A small network was shown many inputs. Here are its activations along a few directions, one row for each input.
Each table varies a few parts of the input and shows all the possible inputs, shuffled.
A made-up example of a description, with smaller parts first: one of 2 separate values, together with either a single point or one of 11 places around a ring or (one of 4 places along a line, together with one of 8 places around a ring).
Shared parts are said once, and a part with two or three values counts as separate values.

Other details of the inputs vary at random and push rows far along two fixed directions, the same in every table; ignore that.

Rows:
R1: [-17  37 -31   8 -10  75  21 -42 -10  23  56]
R2: [ 24   5 -40  16 -12  41  13 -50   4  63  19]
R3: [ 11 -22  14  -7   2 -28  -1  38 -30 -19  -7]
R4: [ 29 -11  48  32 -24  -9 -22 -15  49  39  11]
R5: [-35  24 -48  27  16  52  25 -27   0  53   8]
R6: [ 25  24  67  37 -13  -7  -9 -24  31  25  14]
R7: [-13 -13  46  22 -10 -22  -9   8  21 -18 -29]
R8: [-15 -22 -19 -21 -26  17   3  -1  10 -15  36]
R9: [ -3   4 -44  37  14  34  21   3 -14   6   0]
R10: [ 22  19   1   3   9  -6  19   6  -6 -14  15]
R11: [ 13 -22   4 -18  36 -30  -4  14  -4 -36  -6]
R12: [  6  20   6 -15 -12 -27   1  18  -6 -46  -5]
R13: [ 15 -10  59  15  12  -8 -27 -53  30  33  -8]
R14: [-29 -24  43 -12 -24   4 -15   7 -13  -8  19]
R15: [ -2 -10 -22 -35 -18 -20  -2  27  13 -25 -10]
R16: [ 25 -20 -25 -12  -4 -10  15  -2   1   3   8]
R17: [  7 -12  64  50   4   1   2 -16  34  31  -9]
R18: [ 10  44  42  25 -20  26 -11 -38  28  40   8]
R19: [-10  19 -62  -8  -7  38  -1  16 -52  10  -3]
R20: [-11 -16   3  15   0 -23   4  28  -2 -41 -24]
R21: [ -7 -26 -11  -6   7 -24  26   4 -18 -32 -26]
R22: [-18  30 -11 -20   4 -15  18   1  -1  -6  14]
R23: [-27  -5 -14 -31  29 -29 -12  11   5 -25  -4]
R24: [-21 -10   3  -2  -4 -17   3  24   1 -40 -32]
R25: [ 16 -24  59   4  -3 -30  -7  15 -10  10  -9]
R26: [  2   1 -11   9 -11   3 -12  21 -33   1  -6]
R27: [-15  13  14   0  -8  25  -8  -3  -7  50  -4]
R28: [ -2  -4  44  -7   6 -19 -40  -4  28 -17 -20]
R29: [ -1  42  42  12 -11  24   1 -36  34  50  10]
R30: [  1  29 -22  33 -12  60 -13 -20 -25  62   8]
R31: [-28  15 -64 -18   7  22  12  15 -46  23  10]
R32: [ 10  -9 -52 -15  40  -3   1  21 -24 -38   3]
R33: [  0  -1  19   1  10 -12 -37  -4  16 -17 -13]
R34: [ 12  28 -11   6  -7  -4   5   5  -8 -21   8]
R35: [  4  -5 -41 -26 -20 -10  -5  24   2 -25  -5]
R36: [  6 -16  11   0  -5 -28 -11  39 -30 -20  -7]
R37: [-17   3  65  30 -10  11  -8 -23  44  35 -24]
R38: [  3 -23  -2 -22  -6 -29   4  13 -45 -15 -16]
R39: [-15  19 -61 -18  -3  39   7  18 -47  14  -4]
R40: [ 11   3  57  34   6   1 -44 -31  40  26  -3]
R41: [-27 -29  27 -31   8 -12 -22   3  10 -53  15]
R42: [ 15 -17 -11  -8 -21 -33 -10  29  12 -31  -2]
R43: [ 25 -29   8 -10  -7 -42   1  29  17 -24   3]
R44: [ -6  32 -31  10  20  64 -16 -40  11  49   5]
R45: [-32  12 -67  -2  15  38  32   8 -17   2 -11]
R46: [ 18   3  53  -9 -12 -39   8 -22   7 -11  -5]
R47: [  6  -4 -56  -9  33  -1  -7  21 -24 -41   2]
R48: [-12  29 -31   8  25  60 -11 -38  14  53   8]
R49: [ -1  23  55 -15 -16 -26  -5  -1  26 -12  -9]
R50: [ -7 -11 -21 -37 -13 -24   3  27  16 -19  -5]
R51: [ 20  -1  35  25  24  20 -15 -53  24  50   5]
R52: [-41 -28  37   7 -13   8   6  -7  14 -23   9]
R53: [-12  10 -59 -13  -3  15  12  -3   8  30  21]
R54: [ 30 -30  39  -1 -10 -36  -2   4  32   4   3]
R55: [ 12 -13  -5  -7   3  -3  10   8 -41  12  -3]
R56: [ 20  14  -5  -9   8 -10  27 -10 -16 -12   9]
R57: [ -2 -30   9  -1  15 -29  24  12  -9 -30 -21]
R58: [  9  11 -84  -6 -12  29   5  10 -13  -2  11]
R59: [  0 -27   8   3  18 -26  26  23  -6 -31 -18]
R60: [ 20  12 -19 -16  14 -16  31  15 -22 -32  11]
Description of these inputs: one of 5 separate values, together with either a single point or one of 11 places along a line.
- Changing only the choice among 5 separate values turns R57 into R56. The same change can be made to R52. Which row results? => R1
- Which other rows does R48 become when the choice among 5 separate values takes its other values? List them by row number. => R27, R29, R45, R50

Rows:
R61: [  1   7 -57 -15   3  16  24   7 -28 -15  16]
R62: [  5   4  -7  19  10  17   8 -20   4  21   0]
R63: [  3 -10   5 -16   8 -37   1  35 -16 -44 -20]
R64: [ 6 -2 -7  7 19  0  0 -8  5  1 -1]
R65: [ 2 -3  5 19 -8 11  4 -1 -4 15 -2]
R66: [-23  13  22  -5  -9  16  -6 -13  15   8   5]
R67: [  9   8  -2  -1  -1   4  11 -12   0   1   8]
R68: [  6  14  -7  10  -5  18 -12 -18  11  24   4]
R69: [ 10  16   7   9  -9  21 -11 -21   6  30   6]
R70: [  3 -23  35   8   1 -14  -3  -5  19   0  -7]
R71: [-34  14 -89 -24  18  38  25  20 -53 -30   3]
R72: [  2 -14  -2 -24   1 -39   8  18   3 -48  -9]
R73: [  2 -21   8 -31  12 -55  -2  46 -21 -67 -19]
R74: [  8   4   4  16  11  13  -6 -10   8  21  -5]
R75: [  3 -35  44 -44   3 -84 -19  46  19 -82 -22]
R76: [ 1 -8 12 15 -7  4  0 -3 -4 12  2]
R77: [  3   6 -18   2   2   2  -2  10 -22  -4 -11]
R78: [  7  -9  40 -19  -4 -44 -13  17  12 -33  -6]
R79: [ -8   1 -89 -27   7  12  21  28 -33 -27   8]
R80: [  1  -4  12  -7 -12 -12  -5   6   3   0   7]
R81: [  4   8 -30  -3   3  16 -10  -9   1   5   6]
R82: [-26  12 -16  -6   2  29  -5 -15  13   6  10]
R83: [  1  -7  -2  24   1  28  -3 -20  11  34   6]
R84: [  3 -13  40   3 -11 -12 -18  -9  34  15   4]
R85: [  0 -13  24 -19 -16 -39  -3  26   5 -27  -8]
R86: [ -1 -14  24   0  -6 -15  -3  11  -3   1  -6]
R87: [  8  15  11   8 -11   4 -11  -9   8  16  -1]
R88: [  5  -9   9  12  11  -2   1 -15   9   4  -3]
R89: [ -2  -2 -59  -7   2  23  12   5 -10  -7  14]
R90: [-25  13  28  17  -4  19  -6 -13   8  19  -6]
R91: [  3   6 -41 -12  -3   7  22  12 -18 -18   7]
R92: [  8 -17  54 -27  -6 -62 -15  28  14 -48 -14]
R93: [  3  -3  24   7 -18 -10   0   2  13   4   4]
R94: [ 10  11  18  12   3   3  -4 -20  28  20   6]
R95: [ 2  1 31 26 -9  7 -5 -9  9 36 -2]
R96: [  5 -17  27 -17  10 -51   1  26  -6 -46 -16]
R97: [-26   0  24 -23  -8 -18  -8  10   7 -30  -1]
R98: [ -5  -4 -51   6   5  23  15   7 -19   0   3]
R99: [  3 -11  48  -2 -12 -20 -25  -9  33  16  -4]
R100: [  7   0  13  14  -3  19  -2 -28  27  29  13]
R101: [  0  -8  15  -4  -4 -12  -7   8 -11   5 -10]
R102: [  3  -7  24  10 -15  -2  -5  -8  28  14   4]
R103: [  3 -10  18  -4  -8 -15   3  -1  19  -7   0]
R104: [  6   4  35   0 -16   0 -13 -13  17  30   2]
R105: [  0   4   1   8  -4   5  -3   2 -11  21  -7]
R106: [ -4 -14  -3   1   0  -6  -1  12  -2  -2  -7]
R107: [  5   1  11  22  -1  20   7 -18  -3  26   8]
R108: [  5  -9  33  13   2  -5 -23 -12  17  14 -12]
R109: [  9   4  23  20   4  10   6 -22   4  23   0]
R110: [  6  -1  28  22  -5   6   6 -12   7  23  -3]
R111: [  2   7 -29   9   7  22  -3  -5 -11  14  -6]
R112: [  7  14   6  27   0  28 -12 -25  -5  40   4]
R113: [-24  17   5   5  -6  30  -7 -21  22  21   6]
R114: [ 12   9  33   5  -1  -6  -4 -16  20  12   6]
R115: [ -1   7 -73 -10  20  14  30  10 -46 -23   7]
R116: [  9   0  39  22  -2  -8   3 -14  10  12  -8]
R117: [  0  -5 -27 -16   6 -11   1  26 -32 -33 -12]
R118: [  8  -4  39  17   8 -14  -8 -12  25  12  -9]
R119: [-29   2   7   6   8  23  -9 -14  12  10  -2]
R120: [  5 -11  16 -14   9 -30  -3  24 -11 -32 -14]
R121: [  2   1 -45 -19   1   8  24  11 -23 -22  10]
R122: [-27  29 -60 -10   1  43  16   0 -21  -4  11]
R123: [-30   8 -20   3   7  30   1  -6  -3   5  -3]
R124: [  4  13   3   5 -11  16  -8 -16   2  34  11]
R125: [  0   2 -13  12   0  20   3  -5 -15  24   9]
R126: [  2  -2 -10  -4 -11   5   7   4  -3  -1   9]
R127: [ 7  7  1  9 14  0  4 -6 -7  6  3]
R128: [  0  -3  -9 -15  -9  -6   4  13  -8 -11   6]
R129: [  4  -7   1   5   1   8  13  -1 -12   3   0]
R130: [-28   8   6   1   3  16  -3  -4  -6   1   0]
R131: [  2  15 -19  -1 -10  15   1  -3  -8  20   5]
R132: [ 1 -2 17  8 -5  0 -9 -3 -8 20 -3]
R133: [  8  24 -31   5   6  18  14  -8  -6   9  11]
R134: [ -2   3 -13  12   2  21  -4 -10  -4  33  -3]
R135: [  3   2 -31 -20   4 -13  16  12 -19 -34   8]
R136: [ -2   0 -43   6   3  27  18   6 -28   5   8]
R137: [ -3 -10 -10  -1   5   2  -9   1  -5  11  -6]
R138: [ -7   5 -90 -33   7  12  16  26 -36 -24   3]
R139: [  1  -1 -50 -17  12   1  15   5 -11 -30   8]
R140: [  0  -6   3  19   2  22  -8 -16  10  37   4]
R141: [  7  17 -33  -7  10   6  11  -2 -12  -7  14]
R142: [ 11  11  17  11   0  10 -11 -17  25  24   3]
R143: [ 5  8 -9 -8 -5 -4 -8  3 -9 -9  3]
R144: [  4  -2  25  11 -17   0  -4 -10  14  17  12]
R145: [  6  -4  25  -9  -7 -37   5   9   8 -27  -6]
R146: [  4 -32  56 -15   9 -62 -21  26  19 -46 -25]
R147: [ 10  13   0  12   9  16  -4 -27  23  26  13]
R148: [  0 -20  29   5   0 -20   2   4  11 -10 -11]
R149: [ 10  14  23  28   6   7   1 -17   9  27  -1]
R150: [  2  -7 -19 -39   4 -48   6  50 -18 -72 -13]
- Changing only one part turns R67 into R109. The same change can be made to R135. Which row results? => R115
- Changing only one part turns R103 into R148. The same change can be made to R114. Which row results? => R96
- Changing only one part turns R97 into R130. The same change can be made to R93. Which row results? => R65
- What is each input in this table made of? => one of 2 separate values, together with one of 5 places along a line, together with either a single point or one of 8 places around a ring
- Which other rows does R121 become when the choice among 2 separate values takes its other values? List them by row number. => R129
- Start at R106 and move only the place on the ring of 8, one step at a time. The first step leads to R98. Which rows follow, in order? => R148, R62, R118, R74, R111, R134
- List by row number the other rows that have the choice among 2 separate values and the place on the line of 5 in common with R147. => R75, R81, R82, R84, R89, R99, R100, R139
- List by row number the other rows that have the choice among 2 separate values and the place on the line of 5 in common with R110. => R63, R65, R77, R90, R95, R105, R116, R149
- Which other rows does R87 become when the place on the line of 5 takes its other values? List them by row number. => R68, R69, R81, R143

Rows:
R151: [ 2 -6 -1  4 -2  0 -3  3 -2  5 -3]
R152: [-5  1  1 -3 -4  2 -2 -2  3  0  4]
R153: [-4  2  2 -3 -5  2  0  1  0  2  1]
R154: [-2  2  1 -3 -3  0 -1 -1  6 -2  3]
R155: [ 2  2  1 -2 -1 -3  0  0  5 -2  1]
R156: [ 2 -3  2  2  3 -2  4 -2  1  0 -1]
R157: [-2  3  1 -2 -2  0 -1  0  5 -1  2]
R158: [ 2  1  0 -3 -2 -1  0 -1  6 -2  3]
R159: [ 3  0  2  1  4 -1 -1 -2  1 -1  0]
R160: [-2  4  1 -1  0  0 -2 -1  2 -1 -1]
R161: [ 1  1  0 -1  4 -1 -1  0  1 -4 -1]
R162: [ 0 -4  3  5 -1  0  4  1 -2  1 -3]
R163: [-7 -1  1  1  1  2  2 -1  2 -1 -2]
R164: [ 2 -3  3  4  2 -2  3  0 -2  0 -1]
R165: [ 2  1 -1 -2  3 -3 -1  0  0 -5 -1]
R166: [ 1  0 -1 -3 -2 -1 -1 -2  6 -3  4]
R167: [ 2 -3  2  3  4 -2  2 -1  0  0 -1]
R168: [-3 -4 -2  0  1  0 -5  1  4  1 -3]
R169: [ 3 -1  3  4 -1  0  0  2 -5  2 -2]
R170: [ 3 -3 -2 -3 -3 -5  2  3 -2 -4  3]
R171: [-5  1  3 -1  0  3 -2  0 -3  1 -1]
R172: [ 3 -6  3  4 -1 -2 -4  0  2  7 -2]
R173: [ 3  0  3  3 -2 -1 -1  2 -5  2 -2]
R174: [ 4  1  0 -1  3 -3 -1  0  0 -3 -1]
R175: [ 5  1  2 -1 -1 -4  1  0  0  1  0]
R176: [ 4 -1  5  2 -5 -2  0 -2  3  4  3]
R177: [ 1 -2  3  3  4  0  3 -4  4  1 -1]
R178: [ 2 -6 -4 -2  3 -3 -3  2  2 -1 -2]
R179: [-4  2  3 -3 -4  1 -1  1 -1  2 -1]
R180: [-2  4  1 -1 -2  0 -1  0  3  0  0]
R181: [-5  0  3 -4 -4 -2 -2  2  4 -3  2]
R182: [ 0 -1  0  2  4  0  1 -2  4 -3 -1]
R183: [-4  2 -2 -3  1  0 -2  3 -3 -5 -2]
R184: [-2  2  1  1  2  1 -2 -1  1 -1 -1]
R185: [-5 -1  6 -4 -6  0 -2 -1  2  0  2]
R186: [-5  2  1 -5 -2 -1 -1  3 -4 -2 -2]
R187: [ 2 -1  3  6  0  1  1  2 -4  2 -2]
R188: [-3  1  2  2  3  2 -1 -2  2 -1 -1]
R189: [ 1 -3  3  5  0 -1  2  2 -3  0 -3]
R190: [ 5  1  5  1 -2 -2  0 -2  4  4  3]
R191: [-5 -1  2  1  2  0  1 -2  4 -2 -2]
R192: [-4  1  7  0  0  0 -4  0  1 -1 -2]
R193: [ 3 -2  3  2  4 -2  1 -1 -1  0  0]
R194: [ 3 -1  2  1 -6 -1  1  3 -1  1  2]
R195: [-4  2  6 -2 -3 -2 -2  1  3  0 -1]
R196: [-7 -2  5  0  1  1  0  1 -1 -1 -2]
R197: [ 3 -6 -1  0  2 -3 -3  0  2  3 -2]
R198: [-1 -2  4  2  3 -2  1 -3  6 -2 -2]
R199: [ 1 -4  2  4  1 -2  4 -1 -1  1 -2]
R200: [ 5  0  6  3  3 -2 -1 -3  1  4  0]
R201: [ 2 -1  2  2  5 -1  0 -2  1 -1 -1]
R202: [ 3  1  3  2 -5 -2  1  3 -3  2 -2]
R203: [-5  1  2  1  2  3 -1  0  0  0 -1]
R204: [-7 -2  3  0  0  3  2 -1 -1  1 -2]
R205: [-6 -1  3  1  2  1  0  0  1 -2 -2]
R206: [ 4  0  2  2  0 -2  0  0 -4  2 -1]
R207: [-5 -4 -1 -1  0  1 -6  2  2  2 -3]
R208: [-5  1  2 -4 -1  0 -2  3 -5 -3 -2]
R209: [ 4  1  7  4 -4 -1 -1  0 -2  5 -2]
R210: [ 3  0  2  1 -5 -2  1  3 -1  2  0]
R211: [ 4 -1  3  3  1 -2  0  0 -4  2 -1]
R212: [  0  31 -40  35   8  74   9 -43  -1  65  21]
R213: [ 4  2 -1 -1  0 -1  1 -1  4  1  2]
R214: [-6 -1  4  0  1  2 -1  1 -2  0 -2]
R215: [ 5  1  2  0  1 -3  0 -1 -1  2  0]
R216: [-6 -5  0 -2 -1  2 -5  3  0  3 -3]
R217: [ 2 -2 -1  2  3 -2  2  3 -6 -2 -1]
R218: [ 2 -2  1  1 -6  1  1  1 -1  2  2]
R219: [ -4   4 -93 -28  13   9  27  32 -49 -39   5]
R220: [ 2  3  0 -1  0 -2 -1 -1  4  0  0]
R221: [-5  0  3 -5 -5  0 -1  1  1 -1  2]
R222: [ 3  0  1 -3 -1 -3  0 -1  5 -2  3]
R223: [ 2  2  4 -1  0 -3 -2 -2  4 -1 -1]
R224: [-4  3  0 -4 -1 -1 -2  3 -1 -3 -2]
R225: [ 1 -2 -3  0  6 -2  3  1  0 -6 -1]
R226: [ 4  1  1  2 -1 -2  1  0 -3  3 -1]
R227: [-2  1 -1 -3  2 -3 -2  2 -1 -7 -2]
R228: [ 0 -5 -5 -3  3 -3 -4  3  3 -4 -3]
R229: [ 5  3  3  0  1 -1 -1 -3  3  2  0]
R230: [ 3 -2 -4 -4 -1 -3  2  0 -1 -3  4]
R231: [ 0  0  2  2  4  0 -1 -2  3 -2 -1]
R232: [ 5  0  5  1  2 -4 -2 -1  0  1 -1]
R233: [ 4  1  1  2 -2 -2  2  1 -2  3  0]
R234: [ 4  2  1 -1  0 -2  0 -1  3  1  0]
R235: [-4  3  6 -1 -4  1 -2 -1  5  3  2]
R236: [ 3 -1 -2 -4 -1 -3  1 -1  3 -5  4]
R237: [-3 -1 -3 -6 -2 -2  0  2  3 -8  3]
R238: [ 4 -1 -1 -4 -2 -4  2  1  1 -3  4]
- Changing only one part turns R182 into R212. The same change can be made to R228. Which row results? => R168
- Changing only one part turns R221 into R158. The same change can be made to R171. Which row results? => R161
- What is each input in this table made of? => one of 8 places along a line, together with either a single point or one of 10 places along a line
- List by row number the other rows that have the place on the line of 8 in common with R209. => R151, R162, R169, R173, R187, R189, R194, R202, R210, R218
- Which other rows does R181 become when the place on the line of 10 takes its other values? List them by row number. => R152, R163, R183, R192, R195, R203, R205, R224, R235
- List by row number the other rows that have the place on the line of 8 in common with R190. => R156, R167, R175, R193, R197, R200, R215, R230, R232, R238
- Which other rows does R233 become when the place on the line of 10 takes its other values? List them by row number. => R164, R170, R176, R199, R206, R211, R217, R219, R226
